A small network was shown many inputs. Here are its activations along a few directions, one row for each input.
In each table, some parts of the input vary, and every possible input appears once, in random order.
A made-up example of a description, with smaller parts first: one of 6 places along a line, together with either a single point or one of 9 places around a ring or (one of 2 separate values, together with one of 5 places around a ring).
Shared parts are said once, and a part with two or three values counts as separate values.

Other details of the inputs shift rows strongly along two fixed directions, in all tables alike. That doesn't count.

Rows:
R1: [-27, -7, -5, 25, 18, 10, -8, -15, -17, -2, -5, 24, 18, -5]
R2: [-26, -4, -2, 25, 8, 17, 1, -28, -14, 8, -26, 15, 8, 3]
R3: [-35, 7, -10, 12, 14, 3, -3, -20, -18, -6, -18, 20, 12, 14]
R4: [-6, 23, 32, 4, 9, 5, 16, 32, -1, -10, 6, -7, 6, -14]
R5: [20, -28, -46, -5, -15, -6, -17, -21, 6, 12, 15, 16, 1, 12]
R6: [16, -21, -43, -21, -4, -9, -12, -34, -6, 13, 9, 3, 1, 20]
R7: [38, -9, 9, -27, -17, -15, 0, 9, 21, 11, 17, -30, -20, 3]
R8: [-19, -2, -11, 25, 4, 14, 7, -17, -18, 0, -22, 28, 21, -5]
R9: [13, -26, -45, -20, -8, -9, -10, -33, -2, 13, 5, 0, 2, 17]
R10: [-6, 15, 40, 8, 8, 1, 9, 29, -2, -15, 5, -4, -3, -14]
R11: [34, -4, 0, -34, -15, -9, 7, 13, 16, 8, 21, -34, -16, 5]
R12: [5, 19, 35, 13, 2, 13, 18, 26, 0, -9, -10, -9, 0, -22]
R13: [-26, -2, -10, 29, 10, 9, -10, -12, -7, -4, -15, 22, 21, -6]
R14: [-37, 6, -13, 20, 9, 7, -4, -17, -4, 4, -20, 20, 8, 12]
R15: [-4, 21, 32, 6, 1, -5, 18, 32, 5, -10, -5, -3, 9, -16]
R16: [37, -8, 10, -32, -11, -14, -3, 9, 12, 3, 23, -29, -26, 9]
R17: [-7, 18, 30, 2, 5, -1, 21, 32, 0, -13, -2, -6, 8, -18]
R18: [-21, -2, -11, 29, 3, 20, 4, -15, -15, 3, -17, 25, 21, -4]
R19: [13, -22, -42, -18, -9, -5, -18, -31, -3, 11, 13, 3, -4, 26]
R20: [32, 1, 1, -37, -19, -13, 0, 14, 16, 7, 20, -25, -25, 10]
R21: [-25, 3, -8, 25, 9, 19, 0, -27, -13, 3, -29, 11, 9, 2]
R22: [-9, 18, 30, 5, 5, 5, 18, 33, 3, -10, 3, -9, 7, -17]
R23: [44, -6, -1, -26, -20, -19, 6, 22, 19, 1, 21, -12, -15, -3]
R24: [41, -5, 0, -32, -20, -18, 2, 21, 12, -2, 24, -11, -17, -3]
R25: [-30, -12, -7, 27, 14, 10, -6, -14, -13, -2, -9, 22, 19, -8]
R26: [12, -30, -35, -15, -10, -8, -25, -33, 1, 15, 9, 6, -13, 19]
R27: [30, -38, -35, -1, -15, 4, -12, -31, -4, 17, 8, 11, 1, 4]
R28: [14, -22, -44, -18, -5, -3, -15, -33, -3, 16, 13, 0, 0, 22]
R29: [39, -5, 0, -29, -21, -12, -1, 22, 14, 2, 29, -14, -17, -2]
R30: [-12, 23, 32, 1, 11, 4, 13, 22, 5, -10, -9, -23, -5, -11]
R31: [37, 0, 0, -33, -18, -20, 7, 13, 20, 6, 13, -23, -24, 8]
R32: [-27, -1, -10, 25, 15, 10, -12, -13, -16, -13, -8, 24, 15, -1]
R33: [-28, 1, -11, 19, 12, 4, -4, -12, -19, -11, -9, 30, 20, 2]
R34: [-3, 22, 33, 7, 13, 5, 10, 29, -1, -15, 3, -10, 2, -19]
R35: [-34, -1, -4, 18, 20, 9, -7, -24, -15, 3, -14, 14, 10, 6]
R36: [44, -2, 3, -28, -22, -2, 13, 7, 14, 13, 12, -31, -19, 5]
R37: [-6, 14, 38, 14, 4, -1, 11, 32, 8, -9, -1, -1, -6, -17]
R38: [21, -34, -44, -7, -7, -1, -20, -25, 0, 6, 14, 5, 6, 3]
R39: [-30, 1, -11, 22, 11, 10, -7, -11, -16, -8, -5, 27, 19, 4]
R40: [-14, 27, 34, -1, 7, 1, 6, 24, 4, -11, -10, -14, -14, -7]
R41: [-34, 5, -11, 17, 9, 1, -1, -20, -9, 3, -24, 18, 17, 8]
R42: [-5, 13, 39, 13, 3, 0, 11, 30, 6, -7, -1, -6, 3, -19]
R43: [-9, 15, 40, 7, 4, 0, 7, 32, 1, -11, 2, 0, -7, -17]
R44: [-26, 4, -10, 19, 6, 13, 8, -26, -17, 5, -30, 17, 13, 6]
R45: [-14, 16, 39, 2, 10, 3, 15, 21, 4, -5, -6, -20, -6, -10]
R46: [14, -23, -43, -13, -14, -6, -16, -31, 6, 19, 7, 1, 2, 21]
R47: [-15, 29, 33, -7, 4, -5, 15, 25, 1, -10, -10, -8, -10, -3]
R48: [-34, 5, -9, 18, 17, 9, -12, -22, -14, -7, -17, 13, 7, 10]
R49: [45, -8, 0, -20, -17, -12, -3, 20, 22, 0, 22, -18, -20, -6]
R50: [-13, 20, 39, 7, 6, -1, 12, 23, 10, -4, -10, -11, -14, -6]
R51: [-29, -1, -12, 27, 6, 8, -5, -10, -8, 1, -11, 26, 25, -1]
R52: [-10, 27, 34, 0, 16, 4, 11, 20, 1, -10, -6, -21, -6, -8]
R53: [42, -7, 2, -26, -16, -12, -7, 20, 15, -3, 25, -18, -21, -7]
R54: [22, -27, -44, -14, -6, -8, -13, -26, -7, 8, 17, 14, 9, 9]
R55: [17, -25, -41, -10, -10, -6, -22, -34, 6, 14, 3, -3, -2, 16]
R56: [-11, 27, 33, 6, 7, 1, 10, 24, 11, -8, -12, -14, -13, -7]
Each input here is: one of 2 separate values, together with one of 4 places along a line, together with either a single point or one of 6 places around a ring.
Question: The inputs of R14 and R5 match in every part but the choice among 2 separate values. If R19 is changed in the same way as R14 into R5, which row does it become?
Answer: R39
Question: The inputs of R29 and R20 match in every part but the choice among 2 separate values. If R1 is changed in the same way as R29 into R20, which row does it become?
Answer: R35
Question: Change only the place on the ring of 6 in R53. List by row number the other rows that result.
Answer: R13, R32, R34, R38, R49
Question: Which other rows agree with R16 in the choice among 2 separate values and the place on the line of 4? List them by row number.
Answer: R2, R7, R26, R35, R45, R50
Question: Which other rows agree with R30 in the choice among 2 separate values and the place on the line of 4? List them by row number.
Answer: R21, R40, R48, R52, R55, R56
Question: Change only the place on the line of 4 in R12. List by row number the other rows that result.
Answer: R8, R18, R27

Rows:
R57: [-2, 12, 10, -6, 1, -1, 7, 9, 2, -3, -2, -8, -4, 1]
R58: [-3, 10, 12, -5, 0, -4, 5, 9, 3, -2, -2, -6, -6, 1]
R59: [-47, 7, 2, 36, 18, 13, -4, -8, -15, -8, -20, 30, 21, -5]
R60: [3, -21, -30, 8, -5, 5, -10, -25, -5, 9, -3, 16, 9, 4]
R61: [-4, -17, -29, 0, 1, 2, -13, -30, -7, 8, -2, 9, 3, 14]
R62: [3, 4, 13, 1, 1, 2, 5, 12, 0, -4, 4, -3, 0, -8]
R63: [0, -19, -31, 4, -1, 1, -12, -23, -7, 5, 3, 15, 12, 5]
R64: [44, -20, -19, -33, -17, -13, -10, -7, 14, 10, 22, -21, -20, 11]
R65: [1, 9, 13, -1, -2, 2, 9, 6, 4, 2, -7, -10, -5, -1]
R66: [2, 6, 12, 0, -1, -3, 5, 15, 2, -5, 3, 1, 0, -6]
R67: [3, 4, 13, 2, 2, 0, 2, 13, 2, -6, 3, -3, -1, -9]
R68: [-4, 9, 13, -3, 1, -2, 3, 9, 5, -1, -1, -8, -7, 0]
R69: [-2, 10, 12, -5, 2, -1, 7, 7, 2, -1, -2, -11, -2, 0]
R70: [3, 7, 10, 0, 0, 0, 7, 14, 1, -6, 3, -1, 2, -7]
Question: The inputs of R70 and R57 match in every part but one. If R63 is changed in the same way as R70 into R57, which row does it become?
Answer: R69
Question: What is each input in this table made of?
Answer: one of 2 separate values, together with either a single point or one of 6 places around a ring
Question: Change only the choice among 2 separate values in R64. List by row number the other rows that result.
Answer: R67
